Each row below holds a small network's activations on one input, seen along a few directions.
Each table varies a few parts of the input and shows all the possible inputs, shuffled.
A made-up example of a description, with smaller parts first: values(3) and (point or line(9) or (line(4) and ring(8))).
Shared parts are said once, and a part with two or three values counts as separate values.
In the rows, zero is written as 128.

Other details of the inputs vary at random and push rows far along two fixed directions, the same in every table; ignore that.

A family of inputs:
r1: [120 121 131 121 128 123 128 130 127 126 132 136]
r2: [122 125 137 124 132 116 130 127 130 128 140 143]
r3: [162 124  67 182 151 142 126 143 130 163 120 110]
r4: [140 158 145 133 121 124 124 109 123 141 129 111]
r5: [124 131 138 127 126 124 132 119 129 128 131 129]
r6: [129 134 132 134 133 115 142 115 138 139 133 140]
r7: [121 128 133 123 125 125 137 119 133 128 124 131]
r8: [126  93  94 122 128 156 124 157 139 102 108 128]
r9: [128 134 135 133 132 115 142 112 141 138 134 140]
r10: [120  91 108 103 119 162 105 173 120  81 111 121]
r11: [129 138 136 129 125 125 135 113 133 134 127 124]
r12: [131 138 137 128 125 126 133 116 133 130 128 124]
r13: [122 137 139 130 130 113 133 115 123 144 137 132]
r14: [131 138 140 126 124 126 133 118 133 127 129 126]
r15: [124 132 142 119 125 124 122 129 121 122 134 129]
r16: [125 130 137 119 125 127 120 135 118 122 132 128]
r17: [133 156 152 124 121 119 114 121 107 137 136 117]
r18: [116 116 130 118 129 123 127 135 126 122 132 141]
r19: [119 126 133 123 130 118 129 128 123 132 134 137]
r20: [130 136 143 127 127 124 128 123 128 125 135 129]
r21: [129 134 137 130 127 125 130 121 127 130 132 126]
r22: [123 123 129 125 129 123 138 124 139 126 128 140]
r23: [121 132 138 120 123 126 136 118 132 126 124 129]
r24: [127 135 140 122 123 127 132 121 131 124 127 127]
r25: [185 153  52 217 158 140 124 130 116 204 117  82]
r26: [124 140 141 129 128 114 130 115 121 142 136 129]
r27: [124 120 126 130 132 125 134 126 135 128 131 137]
r28: [125 129 143 116 124 126 120 133 122 117 135 130]
r29: [126 132 132 127 125 128 135 117 134 130 123 125]
r30: [130 149 155 114 114 128 121 118 122 119 127 118]
r31: [125 128 131 130 130 119 141 116 141 133 131 139]
r32: [127 129 130 134 132 121 135 119 132 136 133 133]
r33: [116  88 109 100 118 161 107 172 122  79 110 125]
r34: [129 139 142 124 125 124 133 120 130 127 129 128]
r35: [121 122 128 121 126 127 137 124 136 123 124 134]
r36: [126 135 136 133 136 108 133 121 125 144 142 143]
r37: [147 122 104 134 122 161 102 156 118 109 113  99]
r38: [119 130 141 124 132 109 133 122 126 135 141 146]
r39: [138 103  86 141 133 157 118 155 129 118 110 113]
r40: [121 101 132  85 106 165  92 171 117  63 115 117]
r41: [132 147 141 134 131 114 126 121 116 145 139 127]
r42: [120 124 132 125 131 118 131 125 128 133 136 139]
r43: [124 135 141 123 126 120 126 123 121 131 135 127]
r44: [120 120 133 120 130 120 129 130 130 124 136 143]
r45: [130 110 102 130 127 149 127 140 135 118 111 119]
r46: [124 126 135 130 132 119 136 121 136 130 136 142]
r47: [149 115  73 160 139 151 128 143 134 143 108 108]
r48: [119 126 132 122 128 123 127 130 120 130 130 132]
r49: [124 131 137 120 123 129 132 122 131 122 124 127]
r50: [125 134 133 133 131 115 144 109 139 142 131 137]
Description of these inputs: line(5) and (point or line(9)).
The inputs of r32 and r35 match in every part but the line(5) part. If r27 is changed in the same way as r32 into r35, which row does it become? -> r8
The inputs of r44 and r38 match in every part but the line(5) part. If r42 is changed in the same way as r44 into r38, which row does it become? -> r18
Which other rows does r50 become when the line(9) part takes its other values? List them by row number. -> r9, r11, r12, r14, r29, r31, r45, r47
Which other rows does r45 become when the line(5) part takes its other values? List them by row number. -> r7, r13, r39, r48

A family of inputs:
r51: [ 89 120 149 124 143  76 183  81 157 160 147 184]
r52: [138 122 110 123 120 156 100 157 110 110 114 102]
r53: [165 147  82 170 133 153 111 136 111 160 108  78]
r54: [160 141  84 170 141 141 103 148  99 164 123  92]
r55: [121 173 186 114 114 102 133  87 117 142 142 122]
r56: [163 146  84 170 137 148 106 143 104 162 115  84]
r57: [133  94  89 138 141 144 120 163 133 116 125 137]
r58: [116 167 187 112 121  90 125  99 106 145 156 137]
r59: [167 122  51 181 149 157  93 174  95 162 115  88]
r60: [118 151 169 125 129  93 155  87 143 145 147 151]
r61: [ 97  83 150  70 109 148 128 152 151  50 120 156]
r62: [121 165 180 121 120  98 147  82 135 143 143 137]
r63: [114 146 170 125 133  87 153  91 140 146 155 161]
r64: [121 203 213 134 125  60 165  39 133 184 164 146]
r65: [131 140 140 131 126 122 142 107 143 133 129 131]
r66: [156 136  82 169 145 137 102 154  96 165 127 100]
r67: [101  88 152  67 103 154 125 149 151  45 114 146]
r68: [102  60 118  79 120 158 112 185 140  47 121 157]
r69: [158 123  69 181 153 135 132 138 134 168 123 117]
r70: [166 147  83 172 134 151 120 130 121 160 107  83]
r71: [ 99 101 167  56  93 158 113 150 135  40 112 133]
r72: [ 81  42  99  84 128 148 148 163 163  68 109 174]
What is each input in this table made of? -> values(2) and (point or line(10))
